Each row below holds a small network's activations on one input, seen along a few directions.
Each table varies a few parts of the input and shows all the possible inputs, shuffled.
A made-up example of a description, with smaller parts first: line(6) and (point or ring(9) or (values(3) and ring(5))).
Shared parts are said once, and a part with two or three values counts as separate values.
In the rows, zero is written as 128.

A family of inputs:
row 1: [158  91 122 203 101 116 122  88 129 183  96]
row 2: [177 107 135 165  63 103 113  74 141 123 112]
row 3: [ 83 166  83 120 197  88 171 127 149  92 143]
row 4: [133  74 184  77 116 215  90 196  71 123 121]
row 5: [139 168 135 118  82  95 167  98 136  90 163]
row 6: [155 127 112 150  48  68 167  69 149  99 152]
row 7: [110 130  74 171 125  16 150  85 154 125 123]
row 8: [166 124 135 121 101 121 110 122 128 112 129]
row 9: [ 85 166  97 146 156  53 160 107 139 108 128]
row 10: [150 157 139  69 153 178 126 154 116  94 136]
row 11: [152 154 152 105 134 161 116 112 115 112 147]
row 12: [130 159 140 120 180 192 126 176 112 161 126]
row 13: [160 116 136 159 140 134 121 146 139 173 110]
row 14: [145  65 181 108 104 194  78 166  73 140 139]
row 15: [148 125 123 142 176 174 130 150 129 159 125]
row 16: [124 196 114  55 120 133 168 157 117  79 173]
row 17: [ 69 150 109  98 208 171 124 148 144 136 104]
row 18: [ 76 147 119 130 181 143 115 129 150 158 107]
row 19: [130 171 126  91 116 129 176 111 133  84 180]
row 20: [ 84 135 117 155 143 115 106 124 159 163 103]
row 21: [156  40 190 127  72 161  82 163  93 138 108]
row 22: [167  21 164 165  33 129  75 124  92 163 117]
row 23: [101  97  95 195 114  94 111  87 170 163  93]
row 24: [ 73 187  92  85 207  89 167 161 134  95 137]
What do these inputs look like to the network?
Answer: line(4) and (point or ring(5))
The inputs of row 3 and row 7 match in every part but the line(4) part. If row 15 is changed in the same way as row 3 into row 7, which row does it become?
Answer: row 1

A family of inputs:
row 25: [102 167 165  78 151 165 115 143 109  92 143]
row 26: [ 95 141  96 176 174  78 153 136 160 163  98]
row 27: [178  97 152 152  83 164  96 108 135 155 106]
row 28: [190  78 164 128  31 112 149 104  98  88 150]
row 29: [157 159 144  52  96 134 182 144  96  60 180]
row 30: [ 93 167 103 141 125  71 119  86 148 117 125]
row 31: [124 166  81 163 158  94 152  94 171 153 123]
row 32: [107  43 137 143  82 143  86 143 107 159 107]
row 33: [147  57 149 176 134 147 104 155 111 175  93]
row 34: [ 47 112 101 150 145  76 148 107 151 133 118]
row 35: [174  80 136 165 121 167 104 109 126 160 117]
row 36: [139 175 132  86 167 180 125 145 120 112 142]
row 37: [110 147 147 105 202 160 137 201 116 151 127]
row 38: [ 74 126 133  80 164 162 113 185 113 110 145]
row 39: [142 173 120  94 180 183 129 165 123 132 142]
row 40: [149  81 160 142  81 141  65 109 114 124 117]
row 41: [131 176  89 148 138  83 133  86 170 144 124]
row 42: [146 158  94 125  71  43 194  82 136  74 151]
The inputs of row 32 and row 34 match in every part but one. If row 33 is changed in the same way as row 32 into row 34, which row does it become?
Answer: row 26
What do these inputs look like to the network?
Answer: values(3) and (point or ring(5))
A walk changes only the ring(5) part. It starts at row 37 and steps to row 38. List the rest of the walk in order.
Answer: row 25, row 36, row 39
